These are the activations of a small neural network, seen along a few directions. Each row is one input.
In each table, some parts of the input vary, and every possible input appears once, in random order.
Descriptions start from the smaller parts, as in this example, which fits no table here: one of 4 places along a line, together with either a single point or one of 11 places along a line or (one of 3 separate values, together with one of 8 places around a ring).
Shared parts are said once, and a part with two or three values counts as separate values.

Rows:
x1: [  8  39 -23  -1  29  42  25 -38  20  14  -1  13  13]
x2: [-12  61 -21 -12  29  37  17 -42   7   9 -43  -2   0]
x3: [  4 -11  12 -12  -9 -42  18  45  23 -34  13 -30  21]
x4: [-17  19 -19 -13   4   2 -29 -19 -17 -28 -23 -14 -32]
x5: [-14   0   0 -57 -12  11  -8  29   8 -38  30 -37  13]
x6: [ 10 -24  12   5   7 -48   3  19  29 -21  13  -3  -5]
x7: [ 13  -5   5 -32  -3 -31   2  34   0  -6  42 -18   4]
x8: [ 35  28 -21  18  36  11  33 -23  18  34  -2  15  23]
x9: [-25  21 -52   6   1  13  -7 -37 -12  -2 -36   1 -27]
x10: [ 28 -11  -2   1  -8 -38 -25  -1  10   3  28  -4  -3]
x11: [ 18 -25   1 -22  10 -27 -15  19  12  -5  28  -9  -2]
x12: [-19  22  -2 -29 -15 -12 -41 -20  -1 -22 -13 -21 -27]
x13: [  3  -3 -20  -2   4   6 -20 -15  -4 -23  19   1 -19]
x14: [-44 -21 110   5 -30  97   3  19 -74  58 -68   5   9]
x15: [-29   8   1 -51   3   0 -31   0   1 -30 -13 -25 -26]
x16: [ 21 -14  -8  42   7 -46   6   0  11 -19   2   9 -11]
x17: [-23 -42 109  16 -30 101  11  23 -61  62 -26  20  22]
x18: [  1   0  -3 -18 -15  -7 -33 -16  12 -17  30  -6 -14]
x19: [ 13   3 -34  64  10 -29  20 -17  23  11 -13  44  14]
x20: [ -3 -51 119  59 -27  47  38  37 -44  65 -43  28  29]
x21: [ 13 -12   1 -39  -6 -20   0  45   6 -18  28 -36  24]
x22: [ 14 -11 -41  61   4 -35  27 -18  15   7 -11  24  -7]
x23: [ 19 -11   9  27 -11 -60  -7  -1  27 -13  13   2  -6]
x24: [ -4   0 -53  16   1  17   1 -33   0   3   6  16 -15]
x25: [ -9 -13   0 -40   4   4 -23   4  13 -25  30 -10 -13]
x26: [-25  36 -45   9   6  20 -15 -35  -4   2 -37  21  -6]
x27: [-34  21   2 -68 -13   6 -16  25  -5 -43 -12 -52   1]
x28: [ 22   2 -45  38  13  -7   1 -17   6  27   3  37  17]
x29: [ -5  14 -46  20   7  24  -7 -31   8   7   5  36   7]
x30: [  6 -52 108  32 -23  69  19  37 -61  81 -27  21  32]
x31: [-14   6   4 -51  -9   0  -5  18   1 -26  44 -19  -6]
x32: [-34  28   5 -62 -10  -4 -13  14 -11 -31   2 -34 -19]
x33: [ 26  29 -11  44  32 -11  51 -23  35  19 -18  21  20]
x34: [ 30 -14 -19  16  11 -25 -13   1  -6  -3  17   2  -8]
x35: [ 23 -12 -52  35   8 -14   9 -18  -1  23   5  17  -4]
x36: [  5  -5  16  -6  -6 -52  21  34  17 -21  27 -12   1]
Changing only one part turns x21 into x5. The same change can be made to x8. Which row results?
> x1
What do these inputs look like to the network?
> one of 4 places along a line, together with either a single point or one of 8 places along a line
Which other rows does x32 become when the place on the line of 4 takes its other values? List them by row number.
> x7, x31, x36

Rows:
x37: [  5 -22  24  20 -17 -32   3  24  -1   0  -3   2   4]
x38: [  6  36 -46 -63  19 -41   0   9  44 -53  41 -40   2]
x39: [-26   1  23 -17 -13  20 -16   5 -27  -3 -32 -19 -12]
x40: [ 22 -31  25  14  -8 -16 -10  19  -5  16  17   7   8]
x41: [  4  12 -26  34  16  -9   4 -33   4   4 -24  18 -19]
x42: [-36  -3  17 -18 -20  28 -13  10 -21  -7 -15  -7  -4]
x43: [ 5  3 -4 -7  9 23 34 16  4  6 12 -2 28]
x44: [ 12 -30  33  17  -8 -17  -3  10   8  -1  16   9  -3]
x45: [  1 -30  18  21 -17 -25   4  26   0  -2  10   6   8]
x46: [  5   9 -25  32  13   4  -2 -41  15   5  -8  28 -13]
x47: [  3  13 -35  36  10 -11   3 -29   2   7 -31  14 -10]
x48: [ -2  16 -34  35   3 -10   4 -27   6   6 -28  22  -5]
x49: [ 11  15 -25  31  10   2  -6 -40   8  15  -4  27  -7]
x50: [ -6   9 -40  36   4  -3   5 -24   8   3 -14  25  -2]
x51: [ 14   7   1 -12  15  22  28   9   1  22  11  -2  24]
x52: [-31   5  23 -19 -20  21 -14   7 -23  -4 -29 -11  -7]
x53: [-14  -4  24 -25 -11  37 -28   2 -27  12  -8  -6  -3]
x54: [ 15   8 -34  28  13   6  -9 -32   2  22  -7  27  -1]
x55: [  6  30 -90 -23  16 -56 -27 -31  38 -53  27 -13 -27]
x56: [ 12  21  19 -10  12  16  21  -1  14  15   9   0  23]
x57: [-16 -10  15 -25 -11  39 -17   5 -33  13  -3  -8  -8]
x58: [ -1  22  10  -6   6   4  31  12  11   6 -14  -5  25]
x59: [ 16  14  10 -12  15  20  18   6   7  21   7   0  29]
x60: [ 6 15 19 -9 15 18 26 -2 20  5  5  1 17]
x61: [-25 -14   9 -20 -17  40 -11  11 -30  -3  -2  -8  -4]
x62: [ 11 -41  10  19 -14 -12   6  28  -8   1  23   5   7]
x63: [ 10 -26  23  22 -10 -32   2  22  -5   1  -7  -6  -1]
x64: [ 18 -24  33  16 -11 -19  -7  11   1  10  20   7   2]
x65: [ 14   2 -43  29  13   8   1 -29  -4  23  -2  25  -5]
x66: [-18   3  32 -23 -14  33 -24  -6 -21   6  -5  -6 -10]
x67: [  4  18   9  -4  13   3  30  10   7   7 -17 -13  20]
x68: [-25  19 -33 -75  -7 -24 -46   4   9 -62  26 -45 -30]
x69: [-25  -3  33 -22 -11  35 -20  -7 -14  -5  -9  -4 -15]
x70: [  4  -2 -48  33   6   9   7 -23  -1   6  -1  25  -2]
x71: [-25   1  32 -20  -7  22 -14   1 -25  -6 -25 -15 -22]
x72: [ 12  -8 -32 -37  -4 -76 -28  21  31 -58  51 -32 -19]
x73: [ 11 -26  32  19  -4 -30   3  17  -3  -1   1  -1 -10]
x74: [-5 14  4 -5  6 11 32 14 13  3  0 -1 28]
x75: [ 20 -37  15  14  -8 -14   0  21 -11  17  22   5   4]
x76: [  5  18  18  -7  19   6  31   5   9   4 -10  -9  11]
What do these inputs look like to the network?
> one of 4 separate values, together with either a single point or one of 9 places around a ring
Changing only the choice among 4 separate values turns x39 into x47. The same change can be made to x66. Which row results?
> x49
Changing only the choice among 4 separate values turns x70 into x62. The same change can be made to x55. Which row results?
> x72
Which other rows does x48 become when the choice among 4 separate values takes its other values? List them by row number.
> x37, x52, x58
Start at x43 and move only the place on the ring of 9, one step at a time. The first step leads to x74. Which rows follow, in order?
> x58, x67, x76, x60, x56, x59, x51

Rows:
x77: [-24  -8  27 -27 -17  27   2  29 -23  -3  -8 -19   8]
x78: [-12 -19  15  14 -16  22 -37 -20 -29  13 -14  15 -27]
x79: [-15  19  43 -21   2  22  19  12  -3   3 -24 -17  12]
x80: [ 29  13 -82  -5  18 -93  -8  -8  57 -55  49 -11 -14]
x81: [  3  17  18 -26  13  47  28   9   0  21   7  -5  31]
x82: [-14 -14  44 -34 -17  22 -26  14 -21  -2   8 -16  -9]
x83: [  2 -37  25  25 -18  -9   9  31 -16  11  -1   5   9]
x84: [  4  42 -80 -58  21 -58 -17 -10  48 -67  40 -37 -16]
x85: [  4  13 -11  21  13  47  17 -26  -8  36 -14  26  14]
x86: [   5   38 -108  -11   20  -57  -28  -45   41  -52   19   -5  -33]
x87: [ 13 -43  41  18 -18 -14 -18  17 -14  12  15   8  -7]
x88: [ 30 -11  16  26  11  11  35  11   7  35  14  19  33]
x89: [-14  14  14  27   2  22   8 -22 -11  19 -46  14  -6]
x90: [-23 -13  -2  20 -16  27  -9  -6 -32  12 -29  12 -10]
x91: [ 12 -10  40  31   1 -14  26  15   4  17 -18   7  14]
Changing only one part turns x84 into x80. The same change can be made to x77. Which row results?
> x83
What do these inputs look like to the network?
> one of 3 separate values, together with either a single point or one of 4 places along a line
Which other rows does x78 become when the choice among 3 separate values takes its other values? List them by row number.
> x82, x87
Which other rows does x91 become when the choice among 3 separate values takes its other values? List them by row number.
> x79, x89
